Each row below holds a small network's activations on one input, seen along a few directions.
Each table varies a few parts of the input and shows all the possible inputs, shuffled.
Descriptions start from the smaller parts, as in this example, which fits no table here: line(6) and (point or (values(2) and ring(5)) or line(11)).
Shared parts are said once, and a part with two or three values counts as separate values.
In the rows, zero is written as 128.

Other details of the inputs vary at random and push rows far along three fixed directions, the same in every table; ignore that.

Rows:
row 1: [123 127 114 133 114 138 135 135 128 135 117]
row 2: [138 132 114  95 137 102 128 127 121  45 114]
row 3: [140 132 129 124 104 138 125 131 140 147 125]
row 4: [136 123 129 128 108 133 136 136 137 145 120]
row 5: [170  92  89 221 204 148 137  64 177 132 159]
row 6: [117 132 126 132 116 140 142 133 128 142 125]
row 7: [117 142 126 127 119 144 132 129 137 141 120]
row 8: [115 133 117 139 115 131 122 135 134 130 108]
row 9: [112 122 126 137 118 136 127 134 129 138 114]
row 10: [131 133 150 101 160 102 123 128 102 110 145]
row 11: [113 131 125 134 118 139 140 138 136 136 123]
row 12: [124 137 116 124 111 135 135 128 131 145 130]
row 13: [113 126 118 135 108 135 136 125 132 121 114]
row 14: [149 126 190 112 163 111 114 123  73 162 160]
row 15: [127 126 145 101 152 112 122 129 109  83 128]
row 16: [124 119 125 128 108 136 120 131 140 138 125]
row 17: [125 132 112 136 115 132 133 137 127 138 115]
row 18: [142 122 180 110 163 112 115 128  83 143 156]
row 19: [171  89  99 222 207 149 138  62 161 157 170]
row 20: [121 126 125 134 121 141 134 134 124 147 120]
row 21: [134 135 119 127  94 132 134 120 156 116 123]
row 22: [123 129 138 128 115 139 129 134 134 158 142]
row 23: [142 137 122  97 148 110 122 139 118  70 115]
row 24: [108 130 132 139 116 135 136 130 131 137 126]
row 25: [127 131 119 130 104 135 132 142 144 128 135]
row 26: [130 135 106  93 132 104 125 131 142  24 102]
row 27: [189  73 100 176 237 133 128  63 158  77 155]
row 28: [116 133 120 131 117 141 122 124 138 133 107]
row 29: [112 122 117 134 114 128 126 136 137 132 113]
row 30: [147 117 177 110 167 114 110 130  82 148 152]
row 31: [115 129 123 137 120 126 123 133 130 147 115]
row 32: [133 128 106 119  91 128 150 135 165  97 108]
row 33: [143 126 153 105 148 112 110 132 102 105 152]
row 34: [126 132 106 121 108 135 130 131 135 135 117]
row 35: [119 133 119 133 122 129 129 139 135 145 116]
row 36: [153 120 177 110 162 112 113 126  83 151 150]
row 37: [137 137 130 125 104 137 132 128 144 143 131]
row 38: [115 126 141 141 130 127 119 133 109 185 132]
row 39: [129 121 140 134 118 136 130 140 126 165 131]
row 40: [154 132 175 105 154 116 108 117  91 140 157]
row 41: [126 126 129 130 110 133 141 138 143 138 129]
row 42: [112 137 127 139 119 125 133 129 133 144 127]
row 43: [117 142 118 136 117 134 134 138 139 129 119]
row 44: [113 130 117 130 115 131 139 140 144 130 123]
row 45: [119 132 115 129 107 131 128 120 128 138 124]
row 46: [112 141 134 133 119 141 128 121 130 147 124]
row 47: [120 136 119 131 109 131 133 119 128 144 132]
row 48: [127 126 142  98 150 105 120 132 110  86 131]
row 49: [135 133 143  99 149 111 128 124  99  88 138]
row 50: [149 126 151 102 154 117 111 141 103 114 151]
row 51: [122 142 106 134 111 131 138 137 143 113 113]
row 52: [120 124 117 138 111 135 129 129 124 137 115]
row 53: [119 129 139 132 110 136 128 128 133 153 142]
row 54: [115 126 130 137 124 140 131 139 126 151 121]
row 55: [148 132 196 112 164 111 118 124  71 169 168]
row 56: [119 137 121 137 122 135 125 141 130 141 115]
row 57: [127 121 117 134 102 133 119 138 140 127 125]
row 58: [130 135 111  83 133 114 125 122 144  29 100]
row 59: [131 127 130  95 148 100 123 129 119  76 126]
row 60: [137 128 123 125  97 135 122 126 144 132 117]
row 61: [141 127 181 110 163 112 120 128  86 144 162]
row 62: [116 134 133 135 127 128 134 137 124 168 137]
row 63: [179  74  75 194 188 156 135  74 206 111 152]
row 64: [115 127 124 131 120 132 129 143 131 147 121]
row 65: [142 133 166 107 153 113 112 133  92 124 165]
row 66: [112 131 126 136 111 136 140 125 128 133 124]
row 67: [108 130 124 136 114 128 136 132 138 133 127]
row 68: [121 134 123 134 116 138 139 133 123 144 129]
row 69: [121 130 120 141 115 129 126 131 118 145 116]
row 70: [111 141 122 140 113 130 131 131 136 128 120]
row 71: [123 128 105 125 104 131 126 125 136 127 113]
row 72: [119 130 138 136 132 130 125 139 114 182 134]
row 73: [136 136 114  99 138 104 124 129 127  43 110]
row 74: [131 130 104  88 133  98 129 129 146  26 103]
row 75: [119 137 122 126 120 145 126 131 136 141 111]
row 76: [116 127 118 139 109 134 133 125 125 132 121]
row 77: [123 138 122 138 118 132 137 134 121 149 128]
row 78: [120 135 129 147 122 132 119 133 115 158 118]
row 79: [119 124 130 129 104 135 125 128 138 139 131]
row 80: [116 137 104 127 110 126 141 138 155 111 111]
Each input here is: ring(5) and (values(2) or line(5) or ring(9)).
The inputs of row 42 and row 74 match in every part but the ring(5) part. If row 53 is changed in the same way as row 42 into row 74, which row does it become? -> row 79
Change only the line(5) part in row 55. List by row number the other rows that result. -> row 21, row 53, row 61, row 65
Change only the values(2) part in row 75. List by row number the other rows that result. -> row 34
Change only the values(2) part in row 12. List by row number the other rows that result. -> row 7
A walk changes only the ring(9) part. It starts at row 29 and steps to row 9. List the rest of the walk in order. -> row 27, row 52, row 69, row 78, row 8, row 31, row 38
A walk changes only the line(5) part. It starts at row 50 and steps to row 63. List the rest of the walk in order. -> row 39, row 4, row 3

Rows:
row 81: [122 137 125  91 104 110 123 165 125 105 109]
row 82: [109 140 173 126  97 140 121 133 105 193 146]
row 83: [138 119 103 141 183 124 136  90 129  87 132]
row 84: [115 133 107 145 108 146 128 145 153 170 118]
row 85: [111 138 159 162 135 153 131 140 112 240 150]
row 86: [120 149 134 111  72 128 127 132 132 124 129]
row 87: [130 123 209 106 170 114 108 128  58 176 174]
row 88: [ 99 153 118 103 113 119 131 150 113  88  96]
row 89: [133 128 121 144 188 126 133 103 116 114 136]
row 90: [119 122 112 110  75 134 126 145 133 123  96]
row 91: [118 140 135  93 106 111 139 162 125 100 110]
row 92: [130 103  91 166 157 122 121  99 155  93 114]
row 93: [146 135 156  87 141 114 107 134 109 110 138]
row 94: [152 147 150  90 145 110 108 122  93 104 122]
row 95: [166 101  99 145 140 143 127  94 168  99 128]
row 96: [115 157 128  87 106 111 136 146 122  88 132]
row 97: [162 127 140 117 171 113 134 107 114  91 144]
row 98: [113 118 123 150  95 143 140 135 151 159 116]
row 99: [158 107 110 150 147 140 136 100 174 101 133]
row 100: [130 117 139 187 186 144 117 105 107 185 150]
row 101: [137 116  93 173 118 132 150 112 168 125 142]
row 102: [156 110 145 109 174 113 109 124 115 106 145]
row 103: [125 140 157  87 156 115 128 138 107 104 150]
row 104: [ 95 130 110 164 105 137 123 131 132 153 104]
row 105: [122 127 103 142 102 152 129 138 144 166 111]
row 106: [111 137 130 115  76 121 135 139 126 122 125]
row 107: [122 128 107 113  81 129 132 154 131 127  98]
row 108: [130 106 108 168 131 139 149 112 167 133 139]
Describe the family of inputs behind these rows. -> values(2) or line(6) or (line(4) and line(5))
List by row number the other inputs of the same sort as row 94. -> row 97
